Each row below holds a small network's activations on one record, seen along a few directions.
After each row come some of the record's fields: Zoto, Tugu, Bopu.
A field that a record lacks is written absent.
Other fields move the rows too, some of them a lot.
-4 -12 0 -12 46 27 -12 54 20 56 -56 -66 61 -20 -23 44 -2 -23 52 60 48 -31 17 : Zoto=f5 Tugu=absent Bopu=absent
4 10 -1 4 -19 -3 20 -11 -10 -5 25 12 -31 17 4 -11 11 21 -9 -22 -5 5 -10 : Zoto=f10 Tugu=p2 Bopu=w4
-2 -33 2 -15 63 53 -49 54 22 51 -81 -76 83 -45 -28 44 -10 -38 61 79 44 -45 24 : Zoto=f8 Tugu=absent Bopu=absent
-1 3 4 10 -15 -2 8 -14 2 -21 15 21 -10 3 6 -15 -3 4 -13 -16 -19 10 -7 : Zoto=f2 Tugu=p2 Bopu=w4
5 -3 1 -2 -4 -9 4 -9 5 0 0 -1 -15 6 -4 -3 7 -12 -10 -2 -3 -10 4 : Zoto=f6 Tugu=p2 Bopu=w1
-1 -25 8 -16 52 47 -25 49 30 50 -68 -69 62 -33 -26 42 -11 -34 50 69 42 -42 15 : Zoto=f7 Tugu=absent Bopu=absent
-1 7 2 8 -16 -8 8 -15 3 -18 16 21 -15 6 5 -11 1 1 -14 -17 -17 9 -6 : Zoto=f2 Tugu=p2 Bopu=w4
-8 -18 -6 -13 55 45 -32 63 25 58 -70 -69 78 -40 -25 47 -6 -28 57 66 45 -33 26 : Zoto=f5 Tugu=absent Bopu=absent
-2 3 2 6 -9 -14 0 -13 -2 -17 11 18 -4 0 8 -5 -2 2 -13 -12 -14 10 0 : Zoto=f4 Tugu=p3 Bopu=w4
5 12 -4 3 -17 -12 18 -11 -12 -2 30 15 -34 20 4 -11 12 23 -9 -23 -5 5 -8 : Zoto=f10 Tugu=p2 Bopu=w1
-5 -12 -10 -13 62 40 -33 65 23 62 -74 -77 84 -39 -23 50 -2 -36 58 67 53 -40 31 : Zoto=f5 Tugu=absent Bopu=absent
-4 -1 -4 -5 12 -12 -15 3 1 4 -14 -1 12 -3 0 3 -6 -9 1 8 5 9 9 : Zoto=f12 Tugu=p3 Bopu=w2
-1 -10 -6 -17 1 -23 -21 -12 4 -3 -19 0 -4 2 -3 5 8 -9 -5 11 -1 -4 10 : Zoto=f4 Tugu=p2 Bopu=w3
-2 4 5 7 -19 3 6 -16 -11 -36 26 27 -8 4 5 -15 -10 18 -12 -13 -21 13 -17 : Zoto=f4 Tugu=p1 Bopu=w4
-4 -4 1 -3 18 -7 -13 10 1 13 -22 -12 22 -11 1 12 -1 -13 9 13 14 -2 10 : Zoto=f9 Tugu=p2 Bopu=w1
-3 3 1 6 -14 -16 3 -15 -1 -18 12 20 -7 0 6 -6 -1 2 -17 -14 -17 15 -2 : Zoto=f4 Tugu=p2 Bopu=w4
-7 2 -1 4 3 -12 -2 -2 0 -9 -2 12 9 -7 6 0 -6 1 -9 -6 -6 22 0 : Zoto=f12 Tugu=p2 Bopu=w4
-6 2 -2 6 2 -15 0 -3 -4 -11 4 15 6 -2 8 -3 -8 7 -10 -9 -7 22 -3 : Zoto=f12 Tugu=p2 Bopu=w1
-7 0 -1 4 4 -4 -4 -2 -2 -11 1 14 8 -5 6 -4 -11 5 -7 -3 -6 19 -1 : Zoto=f12 Tugu=p3 Bopu=w1
0 -30 2 -18 57 57 -38 50 28 49 -75 -71 70 -41 -26 39 -10 -35 55 73 39 -46 20 : Zoto=f7 Tugu=absent Bopu=absent
-7 -3 4 6 10 0 -4 5 -2 -1 -8 -1 21 -13 5 5 -7 -1 1 1 0 11 1 : Zoto=f9 Tugu=p2 Bopu=w4
1 2 6 7 -11 9 13 -11 -2 -13 19 7 -11 0 0 -10 -7 -3 -9 -11 -13 -1 -3 : Zoto=f6 Tugu=p3 Bopu=w4
-2 3 1 5 -13 -8 1 -15 -5 -22 16 22 -8 3 7 -10 -5 8 -13 -11 -15 11 -4 : Zoto=f4 Tugu=p3 Bopu=w1
-3 -28 8 -13 57 43 -36 52 24 52 -73 -73 75 -37 -27 47 -11 -36 55 72 46 -41 19 : Zoto=f8 Tugu=absent Bopu=absent
-4 -9 -5 -12 12 -16 -19 4 9 9 -28 -8 15 -3 -5 8 0 -13 3 16 9 7 7 : Zoto=f12 Tugu=p2 Bopu=w2
5 12 -3 1 -17 -13 12 -7 -11 0 23 14 -27 13 10 -5 19 23 -9 -24 -3 13 -5 : Zoto=f1 Tugu=p2 Bopu=w4
0 -2 -1 0 -6 -19 -6 -12 -1 -11 1 11 -5 2 4 -3 2 -3 -8 -3 -8 5 4 : Zoto=f4 Tugu=p2 Bopu=w1
4 13 -1 3 -16 4 14 -3 -14 -8 30 17 -24 16 11 -10 9 32 -2 -21 -2 12 -14 : Zoto=f1 Tugu=p1 Bopu=w4
-5 -6 -5 1 9 -13 -13 0 2 -3 -16 2 11 -10 4 1 -5 -7 -7 -1 -2 14 6 : Zoto=f12 Tugu=p2 Bopu=w4
5 -3 -2 -4 6 2 1 2 9 14 -10 -11 -8 4 -8 2 6 -10 -2 4 9 -17 3 : Zoto=f11 Tugu=p2 Bopu=w1
-5 -7 -10 -11 58 27 -15 58 21 59 -64 -72 72 -28 -23 49 -4 -28 52 61 50 -34 23 : Zoto=f5 Tugu=absent Bopu=absent
2 8 -3 0 -13 2 13 -8 -8 1 24 11 -29 15 1 -12 8 17 -5 -15 -2 4 -4 : Zoto=f10 Tugu=p3 Bopu=w1
-1 4 4 7 -18 -1 6 -13 -7 -27 20 22 -4 3 5 -12 -8 12 -12 -13 -18 13 -11 : Zoto=f4 Tugu=p3 Bopu=w4
3 4 5 9 -15 -6 2 -13 3 -16 11 17 -15 5 7 -11 5 -2 -11 -16 -14 3 -2 : Zoto=f2 Tugu=p2 Bopu=w4
6 13 -1 4 -22 1 15 -5 -16 -9 29 16 -23 15 11 -11 12 33 -5 -23 -4 13 -15 : Zoto=f1 Tugu=p3 Bopu=w4
-3 -3 -1 -7 21 -5 -17 12 1 18 -22 -16 22 -8 -3 12 -4 -17 12 16 16 -4 13 : Zoto=f9 Tugu=p3 Bopu=w2
5 0 1 -3 -1 -7 1 -8 2 4 4 -4 -13 8 -6 -2 2 -16 -4 3 -2 -13 8 : Zoto=f6 Tugu=p3 Bopu=w2
4 11 -1 2 -21 7 16 -5 -17 -14 30 19 -23 13 10 -14 8 35 -4 -20 -6 15 -19 : Zoto=f1 Tugu=p1 Bopu=w4
-7 0 -1 3 9 -8 -5 1 1 -4 -6 7 14 -8 6 1 -9 -3 -5 -2 -2 18 4 : Zoto=f12 Tugu=p3 Bopu=w4
-5 -19 7 -13 39 32 -17 48 21 48 -49 -56 52 -22 -22 39 -3 -15 49 54 38 -23 13 : Zoto=f5 Tugu=absent Bopu=absent
5 9 -5 -3 -11 -9 11 -6 -7 7 20 6 -28 16 -2 -5 13 10 -1 -14 2 -1 -1 : Zoto=f10 Tugu=p3 Bopu=w1
-7 -3 3 6 -3 9 3 1 -10 -20 6 14 12 -2 5 -8 -15 11 0 0 -10 15 -15 : Zoto=f12 Tugu=p4 Bopu=w4
2 3 2 6 -4 16 11 -4 1 -2 13 0 -8 1 -2 -5 -7 3 -3 -8 -3 -6 -6 : Zoto=f11 Tugu=p3 Bopu=w4
2 4 -1 -2 -5 -11 -5 -9 3 -5 4 9 -11 10 -1 -7 1 -9 -3 -1 -7 -4 4 : Zoto=f2 Tugu=p3 Bopu=w2
-1 -3 -2 -9 -3 -20 -13 -10 1 -7 -5 6 -4 4 2 1 3 -5 -5 5 -5 -1 6 : Zoto=f4 Tugu=p2 Bopu=w2
-1 5 3 9 -16 -4 5 -16 -7 -26 25 30 -13 8 8 -16 -7 15 -15 -18 -20 17 -12 : Zoto=f4 Tugu=p1 Bopu=w1
6 -2 -4 -12 -4 -10 -2 -3 1 17 -4 -8 -19 16 -12 3 19 0 6 3 9 -12 3 : Zoto=f10 Tugu=p2 Bopu=w2
-4 -24 2 -16 46 43 -31 51 19 48 -59 -61 61 -30 -23 38 -3 -18 57 62 38 -29 19 : Zoto=f5 Tugu=absent Bopu=absent
2 -11 -2 -18 4 -11 -8 -8 8 9 -18 -13 -10 3 -11 6 9 -22 -2 15 3 -17 12 : Zoto=f6 Tugu=p2 Bopu=w3
-3 7 4 7 -12 13 8 -8 0 -23 22 20 -9 7 3 -16 -11 7 -5 -11 -14 5 -11 : Zoto=f2 Tugu=p1 Bopu=w4

Which values does each new row have?
3 3 4 5 -5 -1 11 -10 3 -5 11 2 -12 2 0 -5 0 -7 -10 -8 -8 -6 3 : Zoto=f6 Tugu=p3 Bopu=w4
-7 1 4 7 8 3 -1 7 -5 -1 -1 1 19 -11 5 3 -11 1 1 -3 1 11 -1 : Zoto=f9 Tugu=p3 Bopu=w4
1 2 -1 2 0 12 10 -3 5 3 9 -1 -10 3 -5 -5 -4 0 -5 -3 2 -8 -3 : Zoto=f11 Tugu=p3 Bopu=w1
-1 -4 -3 3 -8 -18 -8 -13 0 -14 -1 11 -7 -2 4 -5 2 -4 -14 -10 -13 6 3 : Zoto=f4 Tugu=p2 Bopu=w4
1 -6 -3 -9 -4 -22 -15 -11 5 -5 -13 2 -2 5 -4 4 6 -9 -5 7 -2 -2 5 : Zoto=f4 Tugu=p2 Bopu=w2
-6 3 2 7 -1 2 2 0 -6 -17 6 14 12 -4 6 -6 -14 10 -5 -6 -9 21 -9 : Zoto=f12 Tugu=p3 Bopu=w4
-7 2 2 7 2 0 -2 -2 -5 -16 5 15 11 -7 8 -5 -14 6 -5 -8 -9 23 -4 : Zoto=f12 Tugu=p3 Bopu=w4
0 7 3 7 -10 -5 5 -12 3 -15 13 18 -11 5 6 -11 -1 -1 -10 -14 -14 5 -2 : Zoto=f2 Tugu=p3 Bopu=w4
-1 1 0 0 -11 -13 1 -11 4 -12 5 15 -12 9 2 -8 2 -3 -7 -5 -12 1 -2 : Zoto=f2 Tugu=p2 Bopu=w1
-2 0 3 9 -14 -10 3 -16 -3 -23 14 21 -5 -2 7 -10 -4 7 -16 -14 -20 16 -5 : Zoto=f4 Tugu=p2 Bopu=w4
-4 -4 4 4 13 -4 -10 7 0 7 -15 -6 19 -14 5 10 -1 -11 4 2 7 4 9 : Zoto=f9 Tugu=p2 Bopu=w4
-7 -5 1 -4 15 -10 -10 8 0 9 -19 -7 19 -8 2 11 -3 -10 7 11 9 2 7 : Zoto=f9 Tugu=p2 Bopu=w1
2 3 1 2 -8 -11 -2 -11 3 -11 4 13 -11 8 3 -8 4 -5 -6 -5 -9 -2 0 : Zoto=f2 Tugu=p2 Bopu=w1
8 5 -6 -6 -10 -18 4 -3 -7 10 7 6 -23 15 5 -5 22 16 -4 -14 4 6 0 : Zoto=f1 Tugu=p2 Bopu=w1
-8 1 2 5 -1 8 2 -1 -8 -23 9 17 10 -5 4 -9 -17 12 -5 -4 -11 22 -13 : Zoto=f12 Tugu=p1 Bopu=w4
0 3 2 5 0 23 12 0 4 -3 14 -1 -6 4 -4 -5 -9 5 0 -3 1 -11 -10 : Zoto=f11 Tugu=p1 Bopu=w4
3 4 1 6 -6 8 16 -6 3 -2 10 -1 -13 5 -2 -4 -1 3 -9 -10 -1 -7 -9 : Zoto=f11 Tugu=p2 Bopu=w4
0 -19 1 -16 58 44 -21 57 31 60 -79 -81 73 -34 -28 46 -13 -43 53 75 53 -49 19 : Zoto=f7 Tugu=absent Bopu=absent
-7 -1 1 8 3 -6 -2 -3 -1 -13 -1 14 12 -8 7 -3 -9 6 -9 -6 -10 23 -3 : Zoto=f12 Tugu=p2 Bopu=w4
5 3 -4 -12 -3 -10 0 -3 -3 14 5 -2 -23 17 -4 -1 15 5 5 1 7 -10 4 : Zoto=f10 Tugu=p2 Bopu=w2
2 0 0 0 -8 -12 -4 -10 6 -9 -1 13 -12 8 2 -9 6 -5 -9 -7 -9 0 -1 : Zoto=f2 Tugu=p2 Bopu=w1
-5 -7 0 -12 22 -7 -20 12 3 18 -29 -18 23 -10 -2 15 -1 -18 14 22 18 -6 14 : Zoto=f9 Tugu=p2 Bopu=w2
3 3 2 6 -12 -8 17 -14 -1 -10 20 8 -19 7 0 -8 -1 -1 -15 -13 -12 -1 -3 : Zoto=f6 Tugu=p2 Bopu=w1
2 11 -1 3 -13 12 16 -5 -9 -6 29 13 -25 16 2 -13 3 23 0 -16 -2 3 -12 : Zoto=f10 Tugu=p1 Bopu=w4
4 6 -5 -4 -11 -11 10 -8 -7 5 15 7 -29 19 0 -6 15 13 -2 -10 0 -3 -2 : Zoto=f10 Tugu=p2 Bopu=w1
